A small network was shown many inputs. Here are its activations along a few directions, one row for each input.
Each table varies a few parts of the input and shows all the possible inputs, shuffled.
A made-up example of a description, with smaller parts first: values(2) and (point or ring(11) or (line(6) and ring(8))).
Shared parts are said once, and a part with two or three values counts as separate values.
(in the rows, 128 means zero)

Other details of the inputs shift rows strongly along two fixed directions, in all tables alike. That doesn't count.

Table:
row 1: [147 130 134 135 119 127 119 119 143 120 121]
row 2: [121  94  31  97 182  91 159 123 158  61 125]
row 3: [134 129 139 130 125 115 107 133 132 113 126]
row 4: [135 135 135 115 114 125 126 150 132 122 130]
row 5: [120 133 146 131 145 137 136 125 128 139 131]
row 6: [149 134 134 131 118 126 122 123 142 118 128]
row 7: [132 125 138 108 127 124 126 149 119 138 133]
row 8: [128 133 145 132 144 138 140 120 124 138 127]
row 9: [136 118 136 117 124 131 130 137 127 147 114]
row 10: [129 129 143 135 132 142 126 108 130 117 137]
row 11: [139 139 137 142 134 140 121 123 133 114 117]
row 12: [138 129 135 109 125 127 130 148 122 138 136]
row 13: [129 138 135 139 132 140 111 128 141 115 125]
row 14: [124 128 139 115 118 120 117 149 127 124 121]
row 15: [ 92 145  56 169  84 101 118 129  65 179 135]
row 16: [137 128 133 120 112 132 130 136 138 131 115]
row 17: [142 128 133 109 123 130 134 143 126 142 135]
row 18: [123 123 139 119 117 122 118 146 127 125 112]
row 19: [118 132 143 128 142 139 130 124 132 139 134]
row 20: [ 96 154  51 179  69 105 122 123  83 167 126]
row 21: [141 125 143 134 124 123 132 120 135 120 148]
row 22: [134 132 135 116 133 150 134 132 118 139 120]
row 23: [136 140 134 132 127 143 114 116 135 111 123]
row 24: [131 121 147 133 128 116 124 126 128 117 146]
row 25: [130 112 147 141 128 120 123 117 132 124 127]
row 26: [127 118 148 134 130 114 120 124 128 119 140]
row 27: [140 119 143 139 124 126 132 111 139 126 134]
row 28: [122 129 135 119 136 148 126 144 127 142 126]
row 29: [124 127 133 113 133 151 123 139 126 141 131]
row 30: [105 170  50 192  85 118 115 100  78 148 137]
row 31: [119  84  29  78 184 104 180 128 150  95 116]
row 32: [129 131 134 112 131 150 128 132 120 138 124]
row 33: [125 134 143 121 137 141 133 113 126 135 132]
row 34: [131 122 144 126 131 122 135 118 132 144 122]
row 35: [142 127 136 137 120 124 116 122 141 119 114]
row 36: [126 119 147 126 134 119 130 122 127 142 122]
row 37: [138 130 142 120 129 124 142 120 133 143 136]
row 38: [130 138 135 121 122 148 130 132 126 122 113]
row 39: [137 125 142 124 130 125 139 116 135 145 129]
row 40: [133 130 144 139 134 142 131 108 127 117 133]
row 41: [120 131 141 122 139 142 127 120 132 139 140]
row 42: [134 132 144 118 132 118 136 130 127 135 144]
row 43: [ 85 165  53 185  84 120 123 130  79 162 133]
row 44: [128 128 147 118 134 115 131 131 123 135 141]
row 45: [103  79  32  89 177  97 164 131 153  78  97]
row 46: [126 113 149 137 128 116 120 121 128 121 131]
row 47: [139 132 133 117 111 131 133 140 137 128 122]
row 48: [123 127 146 146 139 138 129 120 133 121 135]
row 49: [128 122 139 110 129 122 121 147 118 140 126]
row 50: [107  97  32 109 196 109 160 118 158  64 110]
row 51: [128 136 136 129 127 145 132 140 128 124 112]
row 52: [138 132 142 119 130 122 140 125 131 139 143]
row 53: [121 134 133 119 122 149 119 141 135 125 125]
row 54: [118 135 135 125 125 145 122 145 136 125 119]
row 55: [138 135 133 115 112 128 130 145 135 125 129]
row 56: [124 129 137 123 139 146 131 144 123 142 122]
row 57: [137 123 138 137 123 120 110 126 136 118 114]
row 58: [148 136 134 130 119 123 119 128 140 114 135]
row 59: [138 132 138 129 123 117 111 135 133 111 133]
row 60: [123 120 148 122 134 115 128 125 123 139 125]
row 61: [137 125 144 133 127 119 129 125 132 117 150]
row 62: [132 129 137 123 138 148 136 139 119 141 118]
row 63: [133 124 140 133 123 117 108 129 132 115 117]
row 64: [131 115 138 117 127 128 125 141 122 145 114]
row 65: [141 122 133 115 123 134 134 135 129 148 121]
row 66: [129 135 143 124 139 141 138 113 123 136 129]
row 67: [129 131 137 114 116 122 122 151 128 122 127]
row 68: [122 126 144 142 136 140 123 119 137 121 139]
row 69: [125 137 134 118 120 148 124 133 129 121 117]
row 70: [131 136 133 133 128 144 109 123 140 114 130]
row 71: [131 127 145 146 138 139 133 115 128 120 132]
row 72: [141 123 143 135 123 125 134 116 137 124 141]
row 73: [124 125 148 119 136 113 127 129 123 137 134]
row 74: [ 99 144  60 197  81  99 124  98  84 163 145]
row 75: [124 125 141 136 133 143 121 115 136 120 144]
Each input here is: ring(5) and (ring(6) or ring(9)).
- Changing only the ring(5) part turns row 7 into row 44. The same change can be made to row 62. Which row results? => row 8
- Changing only the ring(5) part turns row 58 into row 21. The same change can be made to row 59. Which row results? => row 24
- Which other rows does row 30 become when the ring(6) part takes its other values? List them by row number. => row 11, row 13, row 23, row 50, row 70
- Which other rows does row 34 become when the ring(9) part takes its other values? List them by row number. => row 36, row 37, row 39, row 42, row 44, row 52, row 60, row 73

Table:
row 76: [120 136 152 135 114 155 116 143 122 146 135]
row 77: [147  94 119  89 180 125 150 118 165  85 126]
row 78: [121 140 157 125 113 144 123 136 124 151 142]
row 79: [125 134 159 125 115 144 130 131 122 162 129]
row 80: [139 137 156 123 125 144 129 130 111 159 134]
row 81: [134 141 157 142 103 137 116 122 131 134 128]
row 82: [130 127 174 150 123 122 127 126 113 134 144]
row 83: [ 85 123  44 158 115  87 125 101  91 136 142]
row 84: [117  90 135 102 185 118 156 125 156  75 113]
row 85: [132 143 157 120 123 144 127 128 112 156 126]
row 86: [ 99 123   6 159 119  90 152 101 104 129 147]
row 87: [130  89 119  78 169 123 156 139 166 101  95]
row 88: [136 143 156 123 123 144 122 136 113 147 147]
row 89: [ 96 135  32 154 104  94 136 131 100 144 155]
row 90: [100 142  36 172 119 114 134 111  99 130 135]
row 91: [139 136 151 147 104 145 108 123 126 133 127]
row 92: [136 148 156 142 117 140 114 121 127 133 128]
row 93: [ 98 142  36 174 115 112 138 112 100 130 135]
row 94: [140 140 151 146 113 146 107 123 124 131 128]
row 95: [144  98 122  93 180 123 160 124 168  84 126]
row 96: [134 130 153 134 100 134 112 151 124 141 119]
row 97: [133 145 158 144 111 138 121 125 132 132 128]
row 98: [128 143 154 129 100 128 113 145 128 142 141]
row 99: [136  98 118  88 173 129 142 117 170  79 110]
row 100: [131 135 155 128 100 128 115 146 127 143 120]
row 101: [137 145 159 140 111 133 125 123 131 135 135]
row 102: [140 138 150 131 112 139 116 143 111 148 109]
row 103: [133 105 122  94 179 129 154 124 171  79 112]
row 104: [145 135 157 142 109 133 126 124 131 138 142]
row 105: [ 92 137  12 159 128  92 155 103 105 124 140]
row 106: [148 135 153 139 109 133 115 118 125 139 141]
row 107: [124 144 153 132 100 133 109 147 129 139 134]
row 108: [143  95 122  93 177 123 159 125 169  85 126]
row 109: [117  97 120  78 179 140 153 137 166  94 119]
row 110: [141 143 154 121 108 123 117 142 115 139 124]
row 111: [142 100 117  75 177 119 146 145 158  83 128]
row 112: [141 141 156 122 111 128 123 136 113 152 116]
row 113: [137  98 118  74 177 124 153 137 155  96  93]
row 114: [147 133 154 140 106 133 117 119 126 140 141]
row 115: [134  91 120  75 165 113 152 144 167  92 109]
row 116: [140 147 156 139 116 135 118 119 126 135 135]
row 117: [131  84 121  77 182 134 165 132 161 112 120]
row 118: [131  96 117  80 188 146 153 134 152  99 103]
row 119: [ 99 140  40 162 108 100 144 106 105 134 141]
row 120: [138  95 121  87 169 122 153 119 172  82 117]
row 121: [140  95 120  85 170 123 149 116 170  82 116]
row 122: [131 138 168 139 130 120 107 125 131 146 128]
row 123: [120 127 164 140 112 126  99 120 117 135 130]
row 124: [139  99 117  97 182 137 143 125 166  77 111]
row 125: [135 102 114  81 176 131 137 150 159  75 113]
row 126: [124 130 153 135 116 155 123 137 120 158 122]
row 127: [102 124  37 151 107  94 148 123  95 160 133]
row 128: [131 152 151 128 108 133 107 145 119 133 132]
row 129: [ 92 137   9 158 131  93 152 101 103 123 140]
row 130: [128 149 157 121 121 144 120 134 114 144 140]
row 131: [147 141 156 141 119 135 120 121 124 138 142]
row 132: [ 89 132  38 150 118 111 146 121  97 152 157]
row 133: [137 141 157 150 111 145 117 130 129 131 128]
row 134: [ 90 142  38 146 125 116 144 114  87 153 126]
row 135: [129 146 154 130 122 156 112 141 113 140 133]
row 136: [ 97 143  35 163 115 107 131 102 100 132 136]
row 137: [130 134 162 150 130 131  99 131 129 142 121]
row 138: [137 144 153 124 108 128 113 144 116 136 117]
row 139: [121 135 157 128 115 149 126 133 123 160 122]
row 140: [146 142 157 142 119 134 123 124 126 138 143]
row 141: [134 133 156 126 103 127 126 138 123 159 118]
row 142: [131 119 162 138 116 119 106 120 116 140 143]
row 143: [140 141 154 136 107 133 113 116 127 136 133]
row 144: [141  84 119  77 167 113 154 146 165  95 117]
row 145: [134 143 159 143 107 138 120 125 133 133 128]
row 146: [135 152 154 124 108 129 110 144 118 136 138]
row 147: [135 141 154 141 104 138 112 119 129 134 128]
row 148: [124 107 119  74 186 140 150 135 156  88 117]
row 149: [138  88 130  91 198 110 142 126 170  95 119]
row 150: [138 136 154 148 103 144 112 126 129 133 127]
row 151: [137 138 154 149 107 145 117 129 130 131 128]
row 152: [102 126   5 141 123  82 149 124  89 131 137]
row 153: [125 140 161 145 129 123 103 126 130 144 122]
row 154: [140 144 155 137 113 134 115 117 126 135 135]
row 155: [127 139 149 139 100 139 106 152 126 138 134]
row 156: [123 133 174 148 121 122 126 124 114 131 136]
row 157: [133 129 153 136 103 139 119 145 121 154 111]
row 158: [101 136  31 169 109 112 126 105  99 131 133]
row 159: [141 139 150 130 108 135 109 149 114 134 117]
row 160: [123 122 160 147 112 132  95 124 115 134 129]
row 161: [135 149 158 143 117 140 118 124 128 132 129]
row 162: [122 129 170 158 120 135 118 131 112 128 130]
row 163: [149 135 155 124 114 128 125 138 112 155 123]
- What is each input in this table made of? => line(4) and (values(3) or ring(9) or (values(2) and ring(5)))
- Changing only the line(4) part turns row 94 into row 154. The same change can be made to row 124. Which row results? => row 116
- A walk changes only the ring(5) part. It starts at row 117 and steps to row 127. List the rest of the walk in order. => row 144, row 89, row 132
- Which other rows does row 149 become when the values(3) part takes its other values? List them by row number. => row 82, row 142
- Which other rows does row 115 become when the values(2) part takes its other values? List them by row number. => row 110
- Which other rows does row 77 become when the ring(9) part takes its other values? List them by row number. => row 86, row 95, row 104, row 106, row 108, row 114, row 131, row 140
- Which other rows does row 163 become when the values(2) part takes its other values? List them by row number. => row 127

Table:
row 164: [126 114 131 103 146 131 136 134 133 126 112]
row 165: [105 137  87 154 108 112 120 133  93 153 130]
row 166: [124 121 134 117 155 136 136 121 140 118 130]
row 167: [138 119 128  99 137 125 139 135 137 123 120]
row 168: [106 144  89 168 115 117 126 106  96 145 139]
row 169: [114 151  83 159 107 117 130 113 103 148 152]
row 170: [140 130 121 115 133 141 126 135 149  99 116]
row 171: [137 121 126 105 140 131 144 135 143 126 125]
row 172: [120 112 135 115 144 120 129 136 138 111 118]
row 173: [110 143  85 156  96 102 123 128 101 141 140]
row 174: [140 122 130 119 146 125 138 117 141 109 132]
row 175: [116 141  82 150  99 106 123 134  97 150 138]
row 176: [146 159 224 143  89 162 100 143 115 178 129]
row 177: [148 167 218 153  83 172  83 143 121 151 120]
row 178: [128 110 135 127 148 126 134 119 143 112 120]
row 179: [136 119 127 107 142 136 145 128 140 119 135]
row 180: [125 115 132 111 150 142 142 127 135 122 127]
row 181: [137 113 130 116 137 117 126 126 146 109 128]
row 182: [125 109 134 120 146 122 124 125 142 112 121]
row 183: [140 114 131 123 139 120 137 120 147 108 127]
- What is each input in this table made of? => values(2) and (point or ring(9))
- Which other rows does row 182 become when the ring(9) part takes its other values? List them by row number. => row 164, row 165, row 166, row 168, row 172, row 176, row 178, row 180
- Which other rows does row 182 become when the values(2) part takes its other values? List them by row number. => row 181
